A small network was shown many inputs. Here are its activations along a few directions, one row for each input.
In each table, some parts of the input vary, and every possible input appears once, in random order.
A made-up example of a description, with smaller parts first: one of 8 places around a ring, together with either a single point or one of 9 places along a line or (one of 3 separate values, together with one of 4 places along a line).
Shared parts are said once, and a part with two or three values counts as separate values.

Other details of the inputs shift rows strongly along three fixed directions, in all tables alike. That doesn't count.

Table:
R1: [ 15 -15   3   4  17  10  -4 -14  -7  -2  -1  -7  -3   6]
R2: [ 23  -5   0  15   5  13   8   1  -4  -5  -7 -13 -13 -14]
R3: [  7 -12 -16   1   7   7  11 -15   3  -6  12  12   4   0]
R4: [  8 -11 -10  -1   1   8   8   5   0  -3   6  21  15   8]
R5: [-17  -1  -9 -17  -1  -2   2 -20  -6   3  10  -3   2  12]
R6: [ 6 -7 14 22  0 32 15 -6  3  9 -2 18 -9 22]
R7: [-13 -12  13  19  15   8  -4 -16   6   2   5   4  -8   8]
R8: [ 11 -23 -15  -9  10 -21 -18   7  23  -9 -12  13  24   0]
R9: [ 20  -6  -8   3   0  24  14  -1 -17  17  -4   9   9  22]
R10: [ 11   2 -10   1  -8   5   9  18  -4  13  -9   0   0  -4]
R11: [-10   6   3  -5   6   1 -18  -1 -18  11   9  -9   8  14]
R12: [-17  -8  -9 -23  11 -22 -16 -12   4  11   3  -8  -1   4]
R13: [  0  20   0   1 -14  20  33   8 -25  12   8   8  -1  11]
R14: [  9 -25  -1   0  22 -17 -17  -4  23 -28   2   5   6 -16]
R15: [ -2 -18   6 -17  11 -11 -12   6  16 -16   7  16   2   5]
R16: [ 18  11   8  -3 -28   0   6   5   9 -16 -24  -6  -3 -12]
R17: [  9   1 -16   3  -3   3  11  -2  -1  10  -3  -9 -11 -11]
R18: [ 16  18  -5  16 -14  -1  -4  18  -3   1 -12 -18   0 -25]
R19: [ 25   1   3  17   7   5  15  -1   2 -16  -4  -4  -7 -18]
R20: [ 12  -5  -6  10   7  11 -10  -6  -7  -7   6   3  18  11]
R21: [ 22  10   9  -2 -22  -1   3   9   6  -3 -27 -11  -9 -12]
R22: [ 18  16   9   2 -16  -5  15  17   8 -12 -15  -2 -11 -19]
R23: [ -5  -9  -4  -1  15 -13 -23   4   6 -13  16   8  18  -1]
R24: [-14  12   3  -2  12  -3  -6   7 -16   2  21   0   5   8]
R25: [-46  20   6  -2 -18  -1   8 -17  -6  21   7  -5 -15   5]
R26: [-31  18  18 -19 -15   2   2 -16 -21  -6   9 -21  -9   7]
R27: [-29  24  12  12 -20 -29 -25  11  19   2 -14 -13   3 -25]
R28: [ -1  -5 -13  -4  17  -3  12  -9  -1   4  15   8  -3   3]
R29: [-16   4  11 -23  -5 -20 -14  21   6   3  -5 -10 -16  -6]
R30: [-29   1   5   2  -2   2  -1   2   3  21   2  14   4  17]
Each input here is: one of 5 separate values, together with either a single point or one of 5 places around a ring.
The inputs of R1 and R21 match in every part but the choice among 5 separate values. If R19 is changed in the same way as R1 into R21, which row does it become? -> R22
Which other rows does R30 become when the choice among 5 separate values takes its other values? List them by row number. -> R6, R7, R25, R27
List by row number the other rows that have the choice among 5 separate values in common with R13. -> R4, R8, R9, R10, R30
Which other rows does R17 become when the place on the ring of 5 takes its other values? List them by row number. -> R3, R5, R12, R28
Which other rows does R11 become when the place on the ring of 5 takes its other values? List them by row number. -> R18, R20, R23, R24

Table:
R31: [-2 -8 -3 -3  7  0 -5  3  0  6  2 -3 -6 -1]
R32: [-4 -4 -2 -1  2 -2 -2 -6  5  3  2  5 -1  4]
R33: [-3 -3  4  3  6 -1 -5 -1  2  5 -2  3  1  6]
R34: [-5 -8  1 -4  3 -1  0 -5  4 -3  1  2 -2  3]
R35: [-6 -5  1  2  3  0 -1  3  3  2  3  7  2  3]
R36: [-1 -8 -1 -9  3 -2  0 -4  0 -3  2  2  0  2]
R37: [-6 -4  0  5  6  0 -4 -5  1 -1  5  1  1 -1]
R38: [  7   8  -4  -2 -11  -6   7   2   2  -2 -11  -7   0 -11]
R39: [ 1 -2  1 -3  7 -1 -5 -4 -2 -5  7 -1  0  1]
R40: [ 1 -4 -6 -8  3 -2 -1 -3  0  0  3  2  2  5]
R41: [  2   8   0   5 -11  -5   7  -1   7   1 -12  -4  -3 -12]
R42: [  8   7   0  -3 -13  -4   5   0   4  -5  -9  -5  -3 -11]
R43: [  5   6  -5  -2 -14  -4   5   2   2  -3 -10  -7   1 -12]
R44: [-3 -3  3  2 10 -1 -2 -5  1 -4  4 -1 -3  1]
R45: [-3 -2  0  1  3 -1 -2  2  4  2  4  8  0  4]
R46: [-1 -1 -4 -1  3 -1 -2  4  2  4  5  7  4  5]
R47: [  2  10   3   7 -10  -5   6   7   6   1 -10  -1  -2 -12]
R48: [-4 -3 -4  3  6 -1 -5 -3 -2  1  6  0  5  0]
R49: [ 1 -3  2 -2 10 -2 -2 -4 -3 -4  5 -2  0  0]
R50: [-2 -1 -5  3  6 -1 -5 -4 -1  1  7  1  4  2]
R51: [-4 -6  3 -2  4  1  0  3  3 -3  3  5 -1  3]
R52: [-4 -4 -4 -1  3  0 -2  5  0  3  4  6  6  3]
R53: [  2   6  -5   2 -14  -3   5   1   4   0 -11  -5   2 -12]
R54: [  8  10  -1   1 -13  -3  -2   6   1  -3 -10  -7   1  -8]
R55: [-1 -5 -1 -3  3  0 -7  3 -3  0  1  0  5  5]
R56: [-1 -4 -4 -5  3 -1 -1  6 -2 -1  4  4  4  3]
R57: [  4   9   5   4  -9  -4   7   7   6  -4 -10  -3  -5 -11]
R58: [-5 -5  2  2  7  1 -3 -4  1 -6  5 -1 -1  0]
R59: [-4 -6  5  0  4  1 -6  0  2 -2  0  1  0  5]
R60: [ 1 -1 -4 -2  6 -1 -5 -2 -3 -3  7 -1  3  2]
R61: [  4  11  -2   4 -11  -5   5   9   3   2  -9  -2   2 -11]
R62: [  5   8  -3   4 -10  -3   1   3  -1  -6  -6 -10   2 -15]
R63: [-2 -4  6  0  7  0 -4  0  2  0 -1  1 -2  6]
R64: [-1 -2 -2  0  3  0 -8  1  1  4  1  3  5  7]
R65: [  4   7   2   1 -10  -4   8  -1   7  -4 -12  -6  -6 -11]
R66: [-2 -3  2  2  7  0 -4 -5  2 -5  6  0 -3  2]
R67: [-1 -5  1 -3  6 -1 -4 -3 -3 -6  6 -2  1 -1]
R68: [-7 -7 -2 -1  2 -2 -1 -5  4  2  1  4  1  2]
R69: [ 1 -2 -3 -4  7 -3  1  6 -2  1  3  4  3  5]
R70: [-28  29   7 -11 -25  22  22 -11 -34  19  16  -7 -10  20]
R71: [-2 -3  2 -2  4  0 -1  3  4 -3  4  6 -2  5]
R72: [ 60 -12 -16  47  11  55  36 -14 -15   2  -2  16   8  10]
R73: [-2 -5  0 -4  3 -1 -1 -5  6 -2  2  3 -3  4]
R74: [ 1 -2 -4 -5  4 -1 -2  6 -1  0  5  5  3  5]
R75: [-6 -5  3  3  3  0 -7 -1  2  3 -1  3  2  4]
R76: [-2 -4  5 -1  4  1 -7 -1  4 -2  1  2 -2  7]
R77: [-23  29  13 -10 -20  22  19  -5 -39  16  13 -11  -9  22]
R78: [  8   9   2  -1 -13  -3   4   8   3  -6  -7  -2  -2 -12]
R79: [ 0 -6 -2 -2 10 -2 -3  3  0  7  1 -3 -8  0]
R80: [ 0 -6 -4 -3  7  0 -6  2  1  6  4 -2 -8  1]
R81: [  3   8   0   6 -14  -2  -1   5   2   1 -12  -6   4 -10]
R82: [-1 -6  4 -5  3  0 -6  1 -2 -2  1  0  2  4]
R83: [-2 -3 -5 -3  5 -4  1 -4  1  5  0  3  3  4]
R84: [-3 -3  3  3  3  0 -7 -1  4  3  1  4  1  6]
R85: [ 2 -4  5 -4  7 -2 -4  1 -2 -1  0  0  1  5]
R86: [ 1 -3  3 -6  7 -2  1  4 -1 -1  3  5  0  3]
R87: [  6   6   3  -1 -13  -3   5   9   2  -6  -8  -3  -1 -13]
R88: [ 1 -5  0 -8  6 -3  1 -4  0 -1  1  1 -1  3]
R89: [  7  11  -2   4  -7  -6   3   3  -1  -5  -7 -10   0 -14]
R90: [  5  10   1   6 -11  -4   0   5   2   3 -13  -6   3  -9]
R91: [-4 -2  1  5  9 -2 -2 -5  1  1  4  1  0  1]
R92: [ 2 -3  4 -5  3  0 -7  0  0 -2  2  1  1  6]
R93: [-4 -2  0  5  6 -1 -5 -6  2  0  6  2  0  1]
What is each input in this table made of? -> one of 3 separate values, together with either a single point or (one of 4 separate values, together with one of 5 places around a ring)
The inputs of R38 and R40 match in every part but the choice among 3 separate values. If R89 is changed in the same way as R38 into R40, which row does it become? -> R60
The inputs of R82 and R92 match in every part but the choice among 3 separate values. If R75 is changed in the same way as R82 into R92, which row does it become? -> R84
Which other rows does R50 become when the choice among 3 separate values takes its other values? List them by row number. -> R48, R72
Which other rows does R85 become when the choice among 4 separate values takes its other values? List them by row number. -> R49, R86, R88
Which other rows does R39 become when the choice among 4 separate values takes its other values? List them by row number. -> R42, R78, R92
Which other rows does R47 become when the place on the ring of 5 takes its other values? List them by row number. -> R57, R61, R69, R86
